Each row below holds a small network's activations on one input, seen along a few directions.
Each table varies a few parts of the input and shows all the possible inputs, shuffled.
Descriptions start from the smaller parts, as in this example, which fits no table here: one of 8 places around a ring, together with either a single point or one of 9 places along a line or (one of 2 separate values, together with one of 6 places along a line).
Shared parts are said once, and a part with two or three values counts as separate values.
In the rows, zero is written as 128.

Other details of the inputs shift rows strongly along three fixed directions, in all tables alike. That doesn't count.

Rows:
x1: [107 129 143 119 134 142 156 123 137 101 141]
x2: [166 164 132 100 112  92 116 114 143 124 128]
x3: [119 139 155 138 121 133 160 122 148 109 110]
x4: [159 143 127  98 124  96 112 106 146 136 148]
x5: [143 148 129  84 113  91 120 110 135 145 141]
x6: [120 126 143 127 148 130 169 130 149 124 130]
x7: [ 91 124 125 181 136 128 133 184 137 149 143]
x8: [136 104 102  94 159 188  66  75 115 141  49]
x9: [170 128 147 109 118 102 106 109 125 133 153]
x10: [113 124 102 128 142 152  97 115  97 156  98]
x11: [111 117 138 118 147 130 162 127 132  99 142]
x12: [130 138 104 142 141 150  92 119 113 135  82]
x13: [106 132  98 122 134 149  97 113 114 157  99]
x14: [130 110 151 131 144 133 161 108 135 116 133]
x15: [164 153 145 101  99  93 107 113 147 121 128]
x16: [103 124  88 125 141 159  85 124 120 128 111]
x17: [109 105 100 132 146 177  86  90 131 140  81]
x18: [131 129 153 131 132 123 163 115 140 105 113]
x19: [124 132 151 130 138 140 161 107 142 120 133]
x20: [160 124 136  82 117 100 104 113 124 109 157]
x21: [ 77 124 116 175 129 130 130 182 129 126 160]
x22: [ 93 114 124 155 133 145 121 139 107 151 117]
x23: [115 124 142 124 147 125 166 131 158 124 129]
x24: [ 97 110 102 110 133 173  91  88 120 148  71]
x25: [ 83 111 110 151 134 154 109 145 130 122 127]
x26: [133 123 146 134 152 133 167 113 128 120 136]
x27: [147 109 112 109  89 147 195 122 113 104 115]
x28: [102 123 132 113 141 131 160 124 149 101 139]
x29: [130 107 155 123 146 130 161 123 139 118 126]
x30: [130 126 156 139 146 140 163 113 125 119 136]
x31: [164 146 130 100 124 101 115 105 137 135 150]
x32: [194 143  98 114  67 105 141 143 121 101 128]
x33: [107 124 101 136 134 169  88 102 136 130  60]
x34: [128 129 161 141 129 129 161 122 138 107 113]
x35: [ 86 142 114 162 127 128 125 159 117 159 137]
x36: [175 130  51 155  77  99  77 205 102 154 156]
x37: [148 139 145  85  99  96 112 107 131 143 143]
x38: [119 119 141 117 147 136 163 122 124  98 142]
x39: [149 145 145  86  98 100 112 110 125 143 142]
x40: [120 114 158 124 135 133 159 124 154 121 127]
x41: [139 103 101 124  97 152 185 146 119  77 136]
x42: [116 123 150 122 141 143 157 124 120  98 141]
x43: [ 92 129 122 192 133 125 134 173 133 148 156]
x44: [130 123 160 129 148 140 163 126 129 121 127]
x45: [120 131 160 117 133 133 170 111 114 126 128]
x46: [152 133 139  93 112  91 117 115 116 141 147]
x47: [157 150  86 151 125  77  47 190 105 179 168]
x48: [117 149 122 173 132 129 117 157 116 135 118]
x49: [104 134 118 163 140 134 118 165 132 150 133]
x50: [159 134 141 108 112 101 107 110 142 135 153]
x51: [170 127 152 102 119  97 107 126 129 135 149]
x52: [197 123  97 108  79 115 139 129 116 112 147]
x53: [145 140  91 136 113  82  48 172 131 171 157]
x54: [126 134 161 148 127 129 164 130 132 108 116]
x55: [ 81 127 126 188 129 122 142 185 105 157 151]
x56: [107 154 116 169 127 133 117 152 133 136 113]
x57: [126 119 143 133 152 130 164 114 136 121 133]
x58: [138 125  99 104 145 181  65  69 116 129  35]
x59: [130 113 165 131 140 136 161 130 131 120 129]
x60: [ 86 118 121 181 136 130 130 186 112 126 162]
x61: [111 123 144 120 142 125 171 117 125 130 126]
x62: [156 162 127 106 113  87 113 122 150 126 128]
x63: [104 102  98 101 139 183  78  87 127 116  81]
x64: [158 126 143  91 113 103 102 118 121 111 160]
x65: [106 122 130 190 139 126 135 169 117 144 155]
Description of these inputs: one of 5 separate values, together with either a single point or (one of 2 separate values, together with one of 6 places around a ring).
Changing only the choice among 5 separate values turns x15 into x50. The same change can be made to x33. Which row results?
> x17
Changing only the choice among 5 separate values turns x21 into x43. The same change can be made to x11. Which row results?
> x57
Which other rows does x19 become when the choice among 2 separate values takes its other values? List them by row number.
> x30
List by row number the other rows that have the choice among 5 separate values in common with x22.
> x5, x10, x13, x24, x27, x35, x37, x39, x45, x46, x55, x61
Which other rows does x51 become when the choice among 5 separate values takes its other values? List them by row number.
> x9, x22, x34, x64
